Each row below holds a small network's activations on one input, seen along a few directions.
Each table varies a few parts of the input and shows all the possible inputs, shuffled.
A made-up example of a description, with smaller parts first: line(4) and (point or line(9) or (values(2) and ring(5))).
Shared parts are said once, and a part with two or three values counts as separate values.

Table:
x1: [ 19 -27   8   7   3   5   4  -3  -4   3 -23   5 -38  11   1 -10  -7]
x2: [ -6 -11   9   6  13   8 -14  22   6  37   7 -16  13   3 -12 -12  15]
x3: [-14 -10   3  -4  27   2  -7  29  -4  24  -4 -11  18   4 -11 -13   2]
x4: [ -8  22  -5 -27  -2   6  10  -6  -4 -16   7   5   6 -10   3   9  10]
x5: [ -2  23 -14 -28  -7  12   9   2  -9 -25 -12  11 -20  -6  10   0 -19]
x6: [ -5 -16  14  -9  18   2   4   3  -7 -15   2 -13  11   2   1  -6  10]
x7: [  2  17  -2 -19 -13   6   3 -11   3  -2  14   6  -8 -13   0  15  19]
x8: [ -9 -14   3  -1  25  -3  -6  30  -6  27  -5  -7  10   1 -10 -14   3]
x9: [  5 -23  12  -3  13  -6   6   3 -10  -6  -1  -6  -4   1  -2  -3  13]
x10: [-12 -12  -4  -6  22   9 -13  39  -7  15 -24  -7  -8  11  -3 -20 -26]
x11: [ -5  20 -20  12 -19  -5   2 -10   3 -35  -9   6   8   8  16   2 -47]
x12: [  3  14  -9  22 -23 -13  -1 -23  12 -11  10   8  15   0   5  11 -10]
x13: [  0  16  -9  20 -17 -15   3 -19   8 -14   8   8  17  -1   8  12 -11]
x14: [  6 -21  19   2   6   5   0   0  -2  -2   8 -11  -1   2  -3  -2  19]
x15: [  0 -20  13  -6  17  -5   6   4  -9 -11   1  -8   3   0   0  -6  10]
x16: [ -4  19  -9  18 -13 -14   4 -20   9 -21   9   7  23  -1  10  10 -14]
x17: [ -9  24  -7  14 -11 -10   1 -19   9 -24   9   1  34   3   9   9 -14]
x18: [  5 -21   0  11   9   9 -10  21  -5  42 -26   3 -25  12  -7 -16 -12]
x19: [ -3 -17   5   6  15   0  -8  24  -4  37  -6  -4   0   4 -13 -13   6]
x20: [  4  18  -2  23 -24  -5 -10 -24  20  -7  20  -4  27   3   6  14  -1]
x21: [ -6 -16   3   5  20  -3  -5  28  -8  33  -8  -5   4   3 -11 -13   6]
x22: [  4  16  -3  25 -25  -6  -4 -24  17  -9  17   2  19   0   6  15  -4]
x23: [  7 -24  15   0   8  -3   3  -1  -6  -2   2  -4  -8   2  -4  -5  14]
x24: [  3  16  -5 -20  -9  -1   6 -11  -2  -4   7  11 -14 -13  -3  12  14]
x25: [  0 -20   5 -10  13   6   1  13  -9 -23 -23  -8 -16  10   7 -14 -20]
x26: [  1  16  -5 -22  -5  -4  10  -8  -6  -8   5  10 -12 -14   0  12  14]
x27: [ 15  18 -15 -11 -15   8   7 -17  -1   2 -14  22 -47  -9   1   8  -7]
x28: [  4  16  -2 -21 -13   8   0 -11   5   0  18   0   0 -11   0  14  22]
x29: [  3 -19  18   0   6   8  -3  -1   1  -1  12 -17   8   1  -3  -2  23]
x30: [ 14  11 -19  32 -31  -5   3 -27  12  -6  -7  17 -18   8  11   7 -30]
x31: [ -3  19  -6 -22  -2   0  11  -7  -5 -13   5   9  -3 -14   2  11  10]
x32: [ -4 -13   8   6  14   5 -12  25   2  37   1 -11   6   3 -12 -11  11]
- The inputs of x17 and x6 match in every part but one. If x16 is changed in the same way as x17 into x6, which row does it become? => x15
- Describe the family of inputs behind these rows. => line(4) and (values(2) or line(6))
- Which other rows agree with x10 in the line(4) part? List them by row number. => x2, x3, x8, x18, x19, x21, x32
- Change only the line(6) part in x26. List by row number the other rows that result. => x4, x7, x24, x28, x31

Table:
x33: [  0 -33  29   4  21   9 -21  23   5  36   9 -27  12   7 -14  -9  34]
x34: [  0 -15  -1  41  -4 -19 -12   7   9  38   8  -3  26   9  -8  -2  -1]
x35: [ -2  12   4  31 -15 -17   6 -35  16 -35  30  -8  49   0  14  17   3]
x36: [-19 -46  26  -8  57  -1 -16  61 -12  42   1 -31  23   4 -24 -30  26]
x37: [ 10  19 -13  -3 -30 -10  13 -35  -2 -58  -7  19 -17  -1  18  14 -29]
x38: [ -4  33   5 -15 -13  -7   7 -36  12 -11  42   2  37 -20  -4  27  45]
x39: [ 11   3 -13  15  -4   0   3  -5  -1   9 -31  21 -44   5   1  -7 -30]
x40: [ 14 -25   4 -23   9  25   6  16 -15  14 -20   1 -55   2  -5 -17   4]
x41: [ -6 -37  10 -36  47  16   7  48 -33  24 -42  -3 -36   7 -10 -29   0]
x42: [  2  27 -28   2 -20   4  -3 -13  10 -24 -19  13 -15   7  16   4 -49]
x43: [  8  41 -18 -43 -28   3  20 -25  -7 -34  10  24 -33 -28  11  29  12]
x44: [-13  22  -5  36 -20  -4 -11  -6  17  -1  20  -8  53   8   5   4 -16]
- The inputs of x38 and x43 match in every part but one. If x33 is changed in the same way as x38 into x43, which row does it become? => x40
- Describe the family of inputs behind these rows. => values(2) and line(6)
- Change only the values(2) part in x42. List by row number the other rows that result. => x44
- Change only the values(2) part in x41. List by row number the other rows that result. => x36
